Each row below holds a small network's activations on one input, seen along a few directions.
Each table varies a few parts of the input and shows all the possible inputs, shuffled.
A made-up example of a description, with smaller parts first: values(3) and (point or line(11) or (line(4) and ring(5))).
Shared parts are said once, and a part with two or three values counts as separate values.
(in the rows, 128 means zero)

Other details of the inputs vary at random and push rows far along two fixed directions, the same in every table; ignore that.

Rows:
R1: [146  86 170 155 135 160 107 185 166 133 150]
R2: [151  68 140 141 133 155 145 174 180 153 161]
R3: [145  94 171 151 127 163 126 180 174 129 165]
R4: [103 152  87  91 187 138 126 101 112 124 124]
R5: [105 152  97  87 186 138 131 103 107 125 122]
R6: [136 169 119  81 151 136 124 121  92  95 121]
R7: [134 169 110  85 150 136 119 119  99  92 123]
R8: [119 155  84  75 166 130 132 115 113 128 119]
R9: [131  76 146 144 147 151 136 184 173 168 158]
R10: [142  89 143 157 143 162 126 187 177 161 144]
R11: [101 156 128 182  34  53 120  57  68 144 104]
R12: [133  70 155 130 135 158 142 178 175 166 154]
R13: [ 83 142  97 167  27  39 141  37  76 175  95]
R14: [138 154 112  98 157 130 117 123 107  82 110]
R15: [143  87 145 161 145 157 132 191 170 159 146]
R16: [139 155 120  92 156 135 115 122 108  87 106]
R17: [115  84 188 243  24  83 119 110 149 170 124]
R18: [152  70 150 135 130 159 142 170 181 157 156]
R19: [137 159 114  93 158 132 118 129  97  89 117]
R20: [146  94 181 148 126 161 132 182 167 132 163]
R21: [146  92 171 155 130 161 128 176 182 123 158]
R22: [134 170 112  91 150 128 138 112 106  78 122]
R23: [135 160 114 101 155 129 128 117 111  77 115]
R24: [133 171 112  87 148 130 136 117  99  84 129]
R25: [135 161 113 100 152 133 122 112 118  80 113]
R26: [137 154  74  68 150 131 139  98 115 111 118]
R27: [ 82 144  95 164  25  44 133  31  82 178  92]
R28: [134 167  94  84 167 137 135 126 106 120 105]
R29: [ 94  74 166 238  15  65 128 102 143 228 126]
R30: [137 155 112  98 154 135 110 119 115  86 109]
R31: [147  92 180 151 130 160 134 178 175 125 155]
R32: [106 152 136 177  42  61 110  62  74 146  93]
R33: [105 150  89  94 189 134 133 106 106 120 127]
Each input here is: values(3) and (point or line(4) or ring(6)).
Q: The inputs of R9 and R8 match in every part but the values(3) part. If R13 is changed in the same way as R9 into R8, which row does it become?
A: R27
Q: Change only the line(4) part in R18. List by row number the other rows that result.
A: R12, R28, R29
Q: Change only the values(3) part in R6. List by row number the other rows that result.
A: R7, R11

Rows:
R34: [ 88  47 206 252 133 143 102 182 183 198 167]
R35: [162  51 218 222  49 145 134 211 201 169 172]
R36: [106 214  92 116  97  65  84  49  24  98  51]
R37: [106 119 107 189  84  92 116 112 121 194 102]
R38: [ 71 158 118 164 104  78 129  25 100 113 122]
R39: [155 128 131 141 164 150 108 181 134 123 111]
R40: [130 164 159 156  24  66 116  78  67 112 104]
R41: [136 135  73  17 246 185 124 171 127 132 124]
R42: [ 95 119  88 136  55  64 147  34 112 171 106]
R43: [114 112 177 145 157 157 142 160 145 122 179]
R44: [177 153 121  20 237 202 115 168 144  17 135]
R45: [115 215  55  87  70  56 159  35  44 121  88]
R46: [137  25 187 176  64 144 153 192 195 222 183]
R47: [165 155 103  53 211 181 135 152 149  45 129]
R48: [162 125  85  45 225 193 155 172 174  83 147]
Q: What is each input in this table made of?
A: values(3) and (point or line(4))
Q: The inputs of R48 and R37 match in every part but the values(3) part. If R38 is changed in the same way as R48 into R37, which row does it become?
A: R34
Q: Change only the values(3) part in R39. List by row number the other rows that result.
A: R35, R47
Q: Which other rows agree with R35 in the values(3) part? List them by row number.
A: R40, R43, R45, R46

Rows:
R49: [140 108 131 140 121 138 139 147 155 136 138]
R50: [128 109 134 146 139 138 120 152 142 149 131]
R51: [161 149 127  61 213 187 121 182 140  74 136]
R52: [131 144 110 113 112 111 129 110 107 132 112]
R53: [140 116 156 143 122 140 114 151 142 125 132]
R54: [127 134 112 117 107 112 134 100 120 126 118]
R55: [122 144 112 126 105 109 144 102 117 128 124]
R56: [126 148 113 113 115 112 135 113 105 132 118]
R57: [122 150 138 146  98 110 127 102 108 119 123]
R58: [135 107 150 143 126 138 118 143 153 117 132]
R59: [127 110 134 149 138 139 122 154 144 150 132]
R60: [127 114 143 138 132 139 134 156 140 147 145]
R61: [142 110 134 134 122 136 130 155 143 145 132]
R62: [125 104 132 149 141 139 127 139 153 140 137]
R63: [125 140 131 144  96 104 118 104 105 116 124]
R64: [116 102 142 139 138 140 128 135 148 141 144]
R65: [115 137 113 127 124 113 118 107 109 140 111]
R66: [140 114 149 148 123 137 121 152 140 118 144]
R67: [141 111 133 138 122 138 132 158 145 145 133]
R68: [142 153  87  49 197 159 131 129 123  85 120]
R69: [132 114 161 140 120 143 123 144 141 121 143]
R70: [123 138 131 138  97 106 117 104 105 115 123]
R71: [112 143 119 131 116 111 141 102 115 131 130]
R72: [135 108 139 135 120 136 142 143 151 137 145]
R73: [117 146 119 120 122 113 132 114 105 136 125]
R74: [124 109 143 138 132 137 139 141 148 138 150]
R75: [125 137 110 119 118 114 121 110 110 135 108]
R76: [135 115 162 146 120 142 124 145 143 123 145]
R77: [117 141 111 127 127 112 119 107 108 139 111]
R78: [124 134 107 134 115 111 130 102 122 131 114]
R79: [113 137 123 125 116 111 137  98 116 131 131]
R80: [126 155 129 144 101 107 118 109 107 121 108]
R81: [137 109 131 143 129 138 125 156 145 147 128]
R82: [135 105 129 147 129 138 132 145 156 138 134]
R83: [137 115 145 152 128 137 124 148 154 117 131]
R84: [127 142 107 126 119 112 124 113 109 136 108]
R85: [123 100 135 141 139 140 123 136 153 139 137]
R86: [126 103 133 142 142 139 125 137 153 139 138]
R87: [112 136 110 145 121 111 128 100 121 136 117]
R88: [137 108 143 128 121 137 133 152 141 145 140]
R89: [130 162  98  39 199 157 141 124 113  82 135]
R90: [136 101 132 138 132 139 128 141 155 137 135]
R91: [112 142 118 130 129 114 125 113 107 141 120]
R92: [129 140 112 112 110 113 128 110 108 133 112]
R93: [137 110 149 146 126 136 119 143 153 118 132]
R94: [145 132 125  62 206 178 134 176 139 106 149]
R95: [138 113 154 150 131 136 125 153 140 120 134]
R96: [130 137 111 119 109 111 135 100 120 127 119]
R97: [139 117 147 151 123 137 123 154 140 118 143]
R98: [115 140 124 116 118 114 129 110 105 137 124]
R99: [118 112 137 147 142 140 134 140 148 140 144]
R100: [122 155 133 144 103 112 129 104 107 117 122]
R101: [137 110 157 147 128 135 123 149 139 122 134]
R102: [144 184  76  11 210 159 146 119 103  64 124]
R103: [119 108 139 145 142 139 132 139 148 141 145]
R104: [123 148 130 147 108 105 127 109 105 116 111]
R105: [108 135 120 133 126 113 130  96 117 134 126]
R106: [121 137 116 113 106 110 139  97 115 126 123]
R107: [129 139 109 126 107 110 137 102 120 128 118]
R108: [137 147 131 102 143 139 115 131 118 102 119]
R109: [126 148 113 117 114 113 137 117 107 133 119]
R110: [127 141 108 120 120 112 122 110 109 135 108]
R111: [124 143 117 107 112 113 132 110 105 131 118]
R112: [122 113 140 145 141 140 127 154 140 149 140]
R113: [122 108 143 140 138 138 123 149 139 150 140]
R114: [120 140 135 139 103 104 121 102 103 117 112]
R115: [138 112 146 149 129 137 122 146 154 117 132]
R116: [109 137 121 126 124 114 122 109 107 141 119]
Q: What is each input in this table made of?
A: line(4) and (values(5) or (values(2) and ring(6)))
Q: The inputs of R61 and R92 match in every part but the line(4) part. If R84 is changed in the same way as R61 into R92, which row does it become?
A: R75
Q: Change only the ring(6) part in R67. List by row number the other rows that result.
A: R59, R60, R81, R109, R112
Q: Change only the values(2) part in R116. List by row number the other rows that result.
A: R64
Q: Start at R82 and move only the ring(6) part, one step at a time. The first step leads to R49. Which rows follow, in order?
A: R55, R71, R99, R87
Q: Start at R59 and move only the line(4) part, one step at a time. The first step leads to R50. Which rows follow, in order?
A: R77, R65
Q: Change only the values(5) part in R63. List by row number the other rows that result.
A: R53, R76, R93, R101
